These are the activations of a small network on made-up records, seen along a few directions, one row for each record.
After each row come some of the record's fields: ZUDA, LUFI, MEGU, VAPEP, LELAZ.
A field that a record lacks is left out.
The largest differences between rows may come from other fields.
In the rows, 500 means zero.
Strong random noise was added to every row along 2 fixed directions; ignore it. To show where, here is one row again and again, with new noise each time:
[538 244 445 625 576 381 405 516 387 509 535 345 813 301 310 458 514 375
 513 511 720 609 288]
[471 469 536 498 517 461 353 464 556 490 532 486 520 370 455 532 441 549
 596 495 539 509 515]
[499 553 511 528 522 481 366 466 658 491 555 441 454 468 604 557 359 587
 610 485 510 490 542]
[455 442 551 478 513 456 345 460 518 489 521 513 537 328 393 524 475 540
 593 499 544 513 513]

[515 488 514 461 509 492 532 484 253 472 432 583 563 422 388 437 664 398
 447 480 470 555 536]
<ZUDA:lin LUFI:gomun MEGU:visam VAPEP:vulog>
[544 537 491 541 554 475 520 498 518 522 494 473 507 525 562 484 479 482
 513 450 515 546 487]
<ZUDA:lin LUFI:gomun VAPEP:purof LELAZ:lefiz>
[369 476 602 332 367 527 562 511 448 492 421 710 413 382 199 466 654 568
 472 532 464 437 530]
<ZUDA:luz LUFI:zet MEGU:togoz VAPEP:vuk>
[530 272 408 601 527 405 652 605 302 511 482 390 827 408 227 385 596 282
 381 525 731 610 241]
<ZUDA:lin LUFI:zet MEGU:togoz VAPEP:las>
[397 474 652 312 477 494 318 415 441 503 487 687 403 351 376 572 596 604
 605 462 358 457 658]
<ZUDA:lin LUFI:gomun VAPEP:vuk LELAZ:fop>
[485 553 432 588 440 544 709 614 754 513 605 341 413 734 643 475 309 558
 438 525 568 447 424]
<ZUDA:lin LUFI:gomun MEGU:togoz VAPEP:las>
[566 686 453 534 543 499 535 496 606 492 481 457 437 663 754 538 399 507
 534 460 422 489 561]
<ZUDA:lin LUFI:zet MEGU:togoz VAPEP:purof>
[437 410 474 555 561 620 508 447 537 569 706 393 486 618 574 575 432 526
 468 495 488 504 481]
<ZUDA:lin LUFI:gomun VAPEP:purof LELAZ:lefiz>
[575 691 542 418 527 462 418 443 382 430 353 649 424 421 523 470 614 469
 549 464 387 519 635]
<ZUDA:lin LUFI:zet MEGU:visam VAPEP:purof>
[398 214 454 599 527 576 514 516 538 580 740 330 615 552 438 536 426 515
 433 566 620 490 342]
<ZUDA:lin LUFI:gomun VAPEP:vuk LELAZ:fop>
[596 607 436 596 485 501 707 588 571 479 490 397 490 658 674 442 402 439
 433 482 510 509 486]
<ZUDA:lin LUFI:gomun MEGU:visam VAPEP:las>
[627 671 421 576 571 536 534 480 469 469 505 412 464 683 806 507 436 434
 498 424 418 546 586]
<ZUDA:lin LUFI:zet MEGU:visam VAPEP:purof>
[513 589 524 462 541 512 388 438 554 488 476 505 428 498 606 536 433 530
 575 478 461 503 587]
<ZUDA:lin LUFI:zet VAPEP:purof LELAZ:lefiz>
[468 580 516 474 484 510 576 521 500 492 476 557 446 560 512 482 522 519
 471 508 452 478 529]
<ZUDA:lin LUFI:gomun MEGU:togoz VAPEP:vulog>
[453 377 524 500 547 534 449 457 398 532 592 457 549 489 481 539 523 506
 476 486 487 535 505]
<ZUDA:lin LUFI:gomun VAPEP:vulog LELAZ:fop>
[505 572 528 460 453 557 662 508 380 487 445 607 464 520 473 461 596 449
 404 497 424 512 573]
<ZUDA:lin LUFI:gomun MEGU:visam VAPEP:vuk>
[502 354 510 490 585 501 356 423 330 514 516 493 644 380 402 539 584 420
 514 483 532 582 462]
<ZUDA:lin LUFI:zet VAPEP:purof LELAZ:fop>
[623 714 451 560 467 479 578 564 734 489 430 448 383 679 780 493 355 536
 525 485 471 467 537]
<ZUDA:luz LUFI:zet MEGU:togoz VAPEP:purof>
[443 414 602 339 532 425 199 382 276 472 379 680 582 194 251 514 682 491
 609 497 461 529 592]
<ZUDA:lin LUFI:zet VAPEP:vuk LELAZ:lefiz>
[537 544 478 536 516 533 469 477 621 507 572 425 431 615 727 566 398 587
 504 513 441 461 531]
<ZUDA:lin LUFI:gomun VAPEP:vuk LELAZ:fop>
[517 477 478 530 513 477 581 546 420 474 513 458 597 494 444 461 501 418
 470 485 555 542 458]
<ZUDA:lin LUFI:zet MEGU:togoz VAPEP:las>
[620 462 393 642 464 349 679 629 458 466 368 417 680 411 362 365 543 336
 418 542 702 566 289]
<ZUDA:luz LUFI:gomun MEGU:visam VAPEP:las>
[519 496 445 519 541 470 471 502 437 507 502 463 557 536 497 520 531 442
 502 475 511 555 447]
<ZUDA:luz LUFI:zet MEGU:togoz VAPEP:purof>
[715 615 400 623 530 450 606 526 412 469 374 443 594 557 655 439 553 322
 430 472 512 569 451]
<ZUDA:luz LUFI:zet MEGU:visam VAPEP:purof>
[476 591 587 422 488 432 360 489 644 488 435 577 363 397 495 523 447 607
 627 469 484 450 600]
<ZUDA:lin LUFI:gomun VAPEP:las LELAZ:fop>
[418 398 513 500 489 614 558 481 491 549 653 488 485 547 468 555 486 535
 433 521 487 498 482]
<ZUDA:lin LUFI:gomun VAPEP:vulog LELAZ:fop>
[470 572 551 455 385 513 694 567 562 488 408 656 386 487 390 434 555 546
 425 548 498 453 513]
<ZUDA:luz LUFI:gomun MEGU:doruk VAPEP:vuk>
[639 700 440 593 434 474 728 593 642 464 377 493 417 619 666 428 447 482
 423 518 523 483 475]
<ZUDA:luz LUFI:gomun MEGU:visam VAPEP:vuk>
[645 514 376 657 585 494 600 527 427 495 527 317 650 670 728 478 437 351
 446 460 540 570 427]
<ZUDA:lin LUFI:zet MEGU:togoz VAPEP:purof>
[483 462 516 538 486 567 553 549 655 531 640 394 429 627 611 523 349 575
 498 476 524 482 503]
<ZUDA:lin LUFI:gomun VAPEP:las LELAZ:lefiz>
[441 455 536 482 524 522 333 426 504 498 553 503 503 417 499 554 473 572
 564 515 489 493 550]
<ZUDA:lin LUFI:zet VAPEP:vulog LELAZ:lefiz>
[387 462 530 435 459 557 585 506 437 499 544 562 494 480 348 494 539 498
 457 524 493 490 515]
<ZUDA:lin LUFI:zet MEGU:togoz VAPEP:las>
[392 510 530 422 458 586 584 491 434 511 552 571 442 534 416 518 540 509
 461 498 448 495 556]
<ZUDA:lin LUFI:zet MEGU:togoz VAPEP:las>
[593 511 435 637 475 432 616 585 686 515 467 394 521 559 576 441 408 518
 474 517 653 503 338]
<ZUDA:luz LUFI:gomun VAPEP:vulog LELAZ:lefiz>
[596 295 459 565 509 347 579 588 274 499 344 493 823 313 206 360 677 280
 424 521 686 604 273]
<ZUDA:luz LUFI:zet MEGU:togoz VAPEP:purof>
[479 342 417 647 560 579 524 518 596 571 728 261 564 678 643 531 346 502
 452 525 585 499 396]
<ZUDA:lin LUFI:gomun VAPEP:vuk LELAZ:lefiz>

Which values does each new row have?
[504 393 473 542 496 428 475 523 533 511 477 445 597 397 381 499 473 478
 516 525 639 532 362]
<ZUDA:luz LUFI:zet VAPEP:las LELAZ:fop>
[511 546 502 500 537 496 355 433 546 505 526 464 494 471 592 565 430 529
 601 455 481 532 560]
<ZUDA:lin LUFI:zet VAPEP:las LELAZ:lefiz>
[554 516 435 610 544 519 424 472 608 499 583 361 530 565 707 562 363 530
 537 509 522 514 472]
<ZUDA:lin LUFI:zet VAPEP:vulog LELAZ:lefiz>
[308 574 589 337 373 664 600 486 617 502 587 623 256 610 463 544 462 681
 472 556 365 367 637]
<ZUDA:lin LUFI:zet MEGU:togoz VAPEP:vuk>
[477 567 494 537 521 518 345 448 719 503 603 419 414 523 673 596 316 624
 620 493 483 465 564]
<ZUDA:lin LUFI:zet VAPEP:las LELAZ:lefiz>
[614 380 396 624 623 402 365 505 485 534 508 292 701 534 609 508 445 403
 549 466 590 576 359]
<ZUDA:lin LUFI:zet VAPEP:vuk LELAZ:fop>
[552 580 480 472 565 428 403 484 398 473 455 534 533 476 517 502 554 445
 568 437 463 554 535]
<ZUDA:lin LUFI:zet MEGU:togoz VAPEP:purof>
[410 474 512 514 505 608 499 479 648 551 690 429 378 611 589 565 365 602
 523 486 485 466 547]
<ZUDA:lin LUFI:gomun VAPEP:las LELAZ:lefiz>
[440 400 533 434 527 546 519 456 210 484 503 594 614 407 303 471 676 397
 435 505 477 543 519]
<ZUDA:lin LUFI:zet MEGU:togoz VAPEP:purof>
[478 410 501 472 442 398 591 577 393 487 383 571 641 324 178 411 622 403
 453 537 635 537 367]
<ZUDA:luz LUFI:zet MEGU:togoz VAPEP:las>
[544 636 524 456 495 487 511 513 521 482 421 568 439 548 591 489 490 493
 535 469 425 482 593]
<ZUDA:lin LUFI:zet MEGU:togoz VAPEP:purof>
[568 546 453 537 557 499 483 485 396 471 487 472 562 540 571 496 547 416
 480 506 465 538 476]
<ZUDA:lin LUFI:zet MEGU:togoz VAPEP:purof>
[519 429 510 533 435 500 593 569 649 526 485 492 484 501 457 474 436 546
 469 541 606 472 407]
<ZUDA:luz LUFI:zet VAPEP:vuk LELAZ:fop>
[611 511 419 590 616 409 362 456 483 510 458 378 636 473 608 512 467 434
 558 463 562 570 431]
<ZUDA:lin LUFI:zet VAPEP:purof LELAZ:lefiz>
[479 459 494 549 567 589 449 459 560 533 665 419 466 588 618 572 426 558
 493 515 458 496 496]
<ZUDA:lin LUFI:gomun VAPEP:purof LELAZ:fop>
[605 520 470 564 489 443 518 526 583 493 440 470 510 498 584 494 491 520
 484 518 525 481 430]
<ZUDA:luz LUFI:gomun VAPEP:vuk LELAZ:fop>
[617 585 374 634 530 479 636 577 587 502 489 354 570 685 695 460 412 439
 443 494 581 528 383]
<ZUDA:lin LUFI:zet MEGU:togoz VAPEP:vulog>
[580 372 397 648 592 452 418 491 551 536 586 276 641 559 652 529 407 469
 497 510 586 533 376]
<ZUDA:lin LUFI:gomun VAPEP:vuk LELAZ:fop>
